These are the activations of a small neural network, seen along a few directions. Each row is one input.
Each table varies a few parts of the input and shows all the possible inputs, shuffled.
Descriptions start from the smaller parts, as in this example, which fits no table here: one of 2 separate values, together with either a single point or one of 9 places around a ring or (one of 4 places along a line, together with one of 8 places around a ring).
Shared parts are said once, and a part with two or three values counts as separate values.

Other details of the inputs shift rows strongly along two fixed directions, in all tables alike. That doesn't count.

Rows:
r1: [ 22 -13  -4  -1  -9 -16  -4 -16  -7 -29  11   2 -28   2   8]
r2: [-23 -41 -31  34  36  25  31 -79 -56  22 -18  26 -41 -49  14]
r3: [  6  -9 -17  18 -33 -37  13  24  54  -5  14  10 -12  43 -45]
r4: [ -7  -6   5  12  21   9  12 -67 -33  -1 -10  -8 -28 -41  -9]
r5: [  6   7   8   6 -25 -30   8 -22  35 -14  53  -3 -41  14 -79]
r6: [-42  38  61 -21  18  37 -38  27 -45  43 -40 -25  39 -43  33]
r7: [-31 -52 -20  16 -11  29  20 -48 -56 -16  13   0 -45 -42 -34]
r8: [-45 -15   9  -6   6  54 -16  22 -71  34 -49  -8  27 -50  55]
r9: [ 22 -19 -18 -11 -24 -11  25 -27  33 -51  20 -18 -27  29 -50]
r10: [  2 -64 -60   3 -15  20  49 -58 -13 -33  21   1 -44  -3 -34]
r11: [-45  27  37 -21  15  46 -24  36 -37  59 -46 -24  50 -37  37]
r12: [ 24  14  10   3 -24 -36 -43  59  43 -10  23  16   7  35  10]
r13: [  6 -28 -28   0  20  27  32 -46  -9   7  -3  12 -16  -7   7]
r14: [-41  49  36  18  33   2 -13  43 -85   0 -32   4  72 -47  61]
r15: [ 20 -35 -38  23 -10 -27   5 -29  17 -35  28  21 -42   9 -13]
r16: [ -5  38  11  14  56   2  20 -29 -63 -15  -7   2  39 -37  38]
r17: [ -3  21 -14  24  10 -32  42 -25 -13 -35  73  15  -4   1 -68]
r18: [  6   8  -2   3  -2 -20  -4  28  23   6 -36   3  17  23  28]
r19: [-23 -18 -10  30   7  -3 -12 -25 -21  20  33  24 -36 -37 -22]
r20: [ 31  15 -27  14   1 -48  45 -15  13 -78  50   8   8  36 -32]
r21: [ -6 -22 -25   5  17  22  37 -45   1  12 -17  -2  -6 -12 -10]
r22: [-62 -30 -15  25  12  39  32 -38 -44  45 -18   3 -13 -57 -26]
r23: [ 12  14   7 -26 -34  -3  -8  60  48  -4  -3 -23  33  44 -13]
r24: [-15  21  20   5  39  15 -13   1 -25  47 -64   1  30 -25  62]
r25: [-15 -35 -33   2  14  38  43 -73 -25   4  -9 -15 -19 -30 -26]
r26: [ 49  18   0 -17 -14 -39 -16  54  64 -13   0  15  15  73  34]
r27: [ 11  33  24   3 -22 -37 -47  73  50   0  -5  -1  29  29   9]
r28: [ 15  11   9 -35  24  37 -10   3 -15  19 -26 -13  29  -2  54]
r29: [-15 -13   3  -4  25  35  15 -63 -42   0 -22 -19 -12 -42  -4]
r30: [ 21 -40 -29  -4   7  17  34 -84 -11 -31  38  -2 -53  -6 -44]
r31: [-50 -29 -19  48   6   2  10 -56 -31  20  18  14 -45 -60 -54]
r32: [ 26  31  32 -31 -34 -19 -25  62  56 -24   8 -24  25  53 -18]
r33: [ 15   7   9   5 -39 -36  -4  14  40 -32  28  -7 -21  28 -51]
r34: [ 51  17  -9  -1  -3 -42  -8  -5  79 -25  33   2 -11  47 -30]
r35: [-32   1   8   2  -7  19  -5  44  -9  30 -47  -7  36 -11  24]
r36: [-10  18  15 -19   9  17 -14  51   2  25 -68 -13  58   3  67]
r37: [ 32  36  19 -15 -13 -34 -25  63  65  21  30  18  12  63   0]
r38: [ 23  -3 -13 -26 -23   1  11  12  44  -2  54  -3 -12  42 -48]
r39: [ 28  32  15  -7  -7 -37 -39  53  52 -14 -16  -4  30  34  31]
r40: [-46 -53 -39  28   6  36  45 -60 -44  25  17  21 -46 -47 -42]
r41: [ -2   5   8 -12 -13  10 -15  60  11  15 -20   7  31  20  34]
r42: [ 36 -30 -26 -16 -22  -8  19 -27  24 -53  37  -6 -36  33 -33]
r43: [ 18  17  -3   3 -23 -41   6  28  74  12  37   9  -9  56 -55]
r44: [ 60  44  37 -35   9 -22 -38  25  34  -7  11  -7  15  38  39]
r45: [ 13   9   8   6  33   2 -29 -13 -14  14 -12  13   1 -21  49]
r46: [ -4 -43 -39  32 -26 -19  27 -17  12 -11  29  29 -46  16 -42]
r47: [  2  -6 -11 -21 -10  14   9  12  12  -8 -27 -23  22  13  11]
r48: [-39   2  36  10   8  22 -38  14 -81  26 -38   0   7 -64  57]
r49: [  3  -9  -3   9 -10 -15   8 -28  -4 -29  -5  -9 -26  -9 -16]
r50: [ 29  48  49 -28 -10 -25 -48  54  30  13  31  -3  12  29  10]
r51: [-18  -6   3 -10  19  35  -9  24 -38  23 -61   5  34 -21  81]
r52: [ -8  41  57 -37  12  25 -50  49 -24  33 -13 -14  37 -11  44]
Each input here is: one of 4 places along a line, together with either a single point or (one of 2 separate values, together with one of 6 places around a ring).
Changing only the place on the line of 4 turns r39 into r31. The same change can be made to r47. Which row results?
Answer: r11
Which other rows does r38 become when the place on the ring of 6 takes its other values? List them by row number.
Answer: r19, r37, r40, r50, r52
Start at r19 and move only the place on the line of 4, one step at a time. The first step leads to r12. Which rows follow, in order?
Answer: r15, r45
List by row number the other rows that have the place on the line of 4 in common with r4.
Answer: r2, r13, r16, r21, r24, r25, r28, r29, r30, r34, r44, r45

Rows:
r53: [-16   0  11   4   4   6   5  -6 -15  12  -5   4  -5 -13  -4]
r54: [ 18  -9 -11 -21  -5  10  17  -2  27   6   8  -3  -1  26 -11]
r55: [ 26  19   4 -18 -11 -17  -7  32  31 -21   9  -7  20  32   9]
r56: [ -7   6   2   8  13   3   6  -9 -11  12   1   3   6 -13  -1]
r57: [ 18  20  15 -21 -18 -11 -21  37  29  -6  19  -8  14  30  -7]
r58: [ 28   7  -5 -26 -10   1  -1  30  46   8  -2   0  14  46  11]
r59: [ 15   0 -11   0 -15 -14  12  10  23 -24  21  -1   3  23 -22]
r60: [-10   6   0   7  11   5   4 -11 -12   4  -2  -5   8 -14  -5]
r61: [-12  -8  -1   6  -5   6  -7   5 -15  11   4   6 -10 -12   3]
r62: [  0 -23 -28   7  -4  -1  31 -40  -9 -27  29   0 -27  -3 -38]
r63: [ 1  6  3  6 -1 -7  5  4 -1  5 -6  6  1  7  3]
r64: [ -8   0   1   5   6   6   9  -3 -22   5   5   5   6 -11   1]
r65: [-15  -2   4   3   4   9   3   0 -18   8   6   7   0 -13  -3]
r66: [ 41 -22 -40   6 -30 -41  42 -33  60 -45  60  12 -52  57 -73]
r67: [  1 -32 -35  15  -7  -9  29 -34  -3 -25  23   9 -30   1 -29]
r68: [  0  -7   3   1   3   8   0 -15 -14  -8 -17  -5  -6 -14  10]
r69: [ -6 -20 -20  15  -6  -3  34 -41  -7 -17  18  -1 -28  -3 -47]
r70: [-10  -8  -8  11   2   1   5   3 -17  -1  -6   5   6  -8   6]
r71: [ 34  18  13 -15  -6 -17 -14  24  35  -9   4   2   4  39  13]
r72: [-11   1  -1   4   5   9   7  -4 -23  -3   1  -3   8 -11  -3]
r73: [ 18  17  17 -15 -23 -17 -18  35  38  -5   3 -11   8  30  -4]
r74: [ -3   5   0   2  15   2   5 -15 -11   7   1   1   1 -13   7]
r75: [-9  5  6 -4 -2  5 -3 10 -6 -3  7 -1  8 -1 -7]
r76: [ 28  25   4 -11  -1 -23 -11  24  39  -4  10   3  14  35  11]
r77: [-13   3   5   6  11   5   0  -5  -9  15   2   5   1 -16  -5]
r78: [-17 -11  -5  10   0   4  -1   7 -13   2  -4   7   0 -11   2]
r79: [-18  -6  -1   6  -3   9   2   4 -15  -3  -4   1   3 -16  -2]
r80: [ 31 -25 -32   5 -17 -18  23 -29  32 -36  49  13 -40  32 -44]
r81: [  5  23  27 -12  -9  -7 -28  40  14  19 -13  -2  13  16  25]
r82: [  0   1   2  -1  14  10  -6 -20 -11  -2  -3  -6   0 -14   6]
r83: [  1  -8  -5   7  11   3  -8 -14  -5   0  -9   3  -2 -12  14]
r84: [ 29  24  10 -21  -4 -17  -5  29  27 -11  19  -1  17  35   8]
r85: [-17  -3   4  10   1   3   3  -2 -12  12 -10   8  -8  -9   2]
r86: [-14  -9   0   4  -9   9  -6   4 -15   2  -2  -4  -3 -18  -1]
r87: [-15 -12   3   8  -7   1  -7  -1 -11  11 -13  -1 -11 -13   2]
r88: [-17   3   3   5   9   8  -2  -7  -9   8  -1  -2   3 -16  -9]
r89: [-19  -9   1  11  -1   1   1  -1 -11   7 -15   4  -5 -11   1]
r90: [ -3   1   5  -1   9   2  10 -14 -19   4  -7  -1  -5 -10   7]
r91: [  5  15  18 -12  -8  -5 -32  49  11  10  -9  -4  22  12  27]
r92: [  3   7   7 -27   6  25  -5  17   7  16 -23 -16  26  10  23]
r93: [ -4  -3  -7   4   6   2   6  -5 -18  -1  -1   8  -2  -7  14]
r94: [ 19  24  15 -18 -11 -14 -24  30  38   1  15  -9  13  27 -11]
r95: [ -7   3  -4  14   9   0   3  -6  -8  11  -4   8   3 -10   4]
r96: [  0  13  13  -5  -5  -1 -23  23  11  10  -9  -7  14  -4   8]
r97: [  4   0   4   0  16   7  -3 -19  -9   5   1   2  -3 -14   9]
r98: [-10  -3  -1   9   1   3 -10  -2  -7  18  -1   6  -9 -15   0]
r99: [ 13   6   2  -6  -9 -12  -7   6  26   4  25   1  -8  14 -24]
r100: [ -4 -17  -6   6 -13  -3  14 -24   1   0  21   2 -32  -2 -36]
r101: [-19  -5   5   7  -3   6   4  -3 -12   2 -15  -2  -2 -15  -3]
r102: [  0  -9  -3  -1   3  11  -2 -10 -16 -12  -6  -2  -1 -14  12]
r103: [  1  -4  -2   3   9   7  -5 -16  -6  -5  -9  -3   0 -17  10]
r104: [  4   3  -6   3   6 -10  -3   0   8  -2  -4   1   6   3  10]
r105: [  3   3   3 -22   0  23  -5  22  12  13 -30 -14  27   8  29]
r106: [  0 -12   0   4   5   3  -3 -12 -13  -3 -17   2  -8  -9  15]
r107: [  1 -14  -6   3   5   6  -5  -7 -15  -7  -6   4  -3  -9  16]
r108: [ 4 20 19 -6  4 -4 -2 16 -1 10 -8 -1 16  8 11]
r109: [  3  -3  -2   6  12   4  -6 -15  -6   4  -4   7  -6 -10  15]
r110: [ -7  -3  -1   2   2   2   9 -12 -16  -6 -17  -6  -2 -14   8]
r111: [-20   0   9   3   2   8   3  -7 -16   5  -8  -4  -2 -13  -8]
r112: [ 20  15   7  -9 -13 -21 -25  37  43   3   8  -2  10  28  -2]
r113: [-15  -5  -2   9   1   6   1   4 -15   7   1  11  -3 -10   3]
r114: [ 16 -19 -32  12 -22 -24  27 -23  50 -32  47   4 -33  27 -71]
r115: [ 27  27  14 -22  -6 -18  -6  23  31 -14   5 -12  14  37   2]
r116: [ -2   0   2 -18   6  21 -11  26   4  23 -38  -7  28   7  41]
r117: [  8  23  19  -7  -2 -13 -17  39  13   7 -22  -2  29  20  27]
r118: [-14   1  -1  12   8   3  -3  -1  -5  14  -3  10  -3 -12   0]
r119: [-10   1  -4  12   6   3   4  -7  -8   1  -9  -3   8 -16   0]
r120: [ -8  -2  -5  11   3   3   7   0 -18   4   0  10   3  -7   7]
r121: [  3  -5   2  -3  10  10   0 -12 -19  -2   5   3  -4 -10  12]
r122: [  0  -4   1  -5   8  13  -2 -13 -21 -10   0  -4  -1 -11   8]
r123: [ -6   0  -6   5   8   2   3 -13  -8  -3  -9  -4   4 -16   8]
r124: [-10 -26 -21  16   0  -2  23 -35 -18  -9  -5   5 -25 -14 -12]
r125: [ -6   5  -2   0  14   4   3 -16 -12   0  -3  -7   4 -14   3]
r126: [  3  -3   8  -2  10   8   2 -17 -17   2  -7  -1  -9 -11  10]
r127: [ -9  -3  -7  15   8  -2   2  -4  -6   6  -9   4   6 -11   4]
r128: [-15  -5  -4  13   6   1  -4   0  -3   9  -8   6   0 -13  -1]
r129: [-16  -3  11   0  -5   9  -5  -7 -16   9  -6  -9  -8 -15  -7]
r130: [-12  -3   1   9  -1   3  10  -7 -16  -2 -17  -4   3 -13  -1]
r131: [ 13  16  19 -16   6   3 -14   9   1  -4 -12 -11  10   7  18]
r132: [-11  -5   5   0  -3   9  -5   1 -19  11   8   2  -6 -15  -2]
Changing only one part turns r75 into r78. The same change can be made to r82. Which row results?
Answer: r83
Changing only one part turns r108 into r117. The same change can be made to r121. Which row results?
Answer: r107
Changing only one part turns r119 into r95. The same change can be made to r59. Which row results?
Answer: r120
What is each input in this table made of?
Answer: one of 5 places around a ring, together with either a single point or (one of 3 separate values, together with one of 5 places along a line)
Which other rows does r114 become when the place on the ring of 5 takes its other values? List them by row number.
Answer: r77, r88, r118, r128
Start at r86 and move only the place on the line of 5, one step at a time. The first step leads to r79. Which rows follow, in order?
Answer: r59, r55, r102
Which other rows does r68 become when the choice among 3 separate values takes its other values? List them by row number.
Answer: r102, r103
Which other rows does r93 become when the place on the ring of 5 takes its other values? List them by row number.
Answer: r55, r62, r67, r84
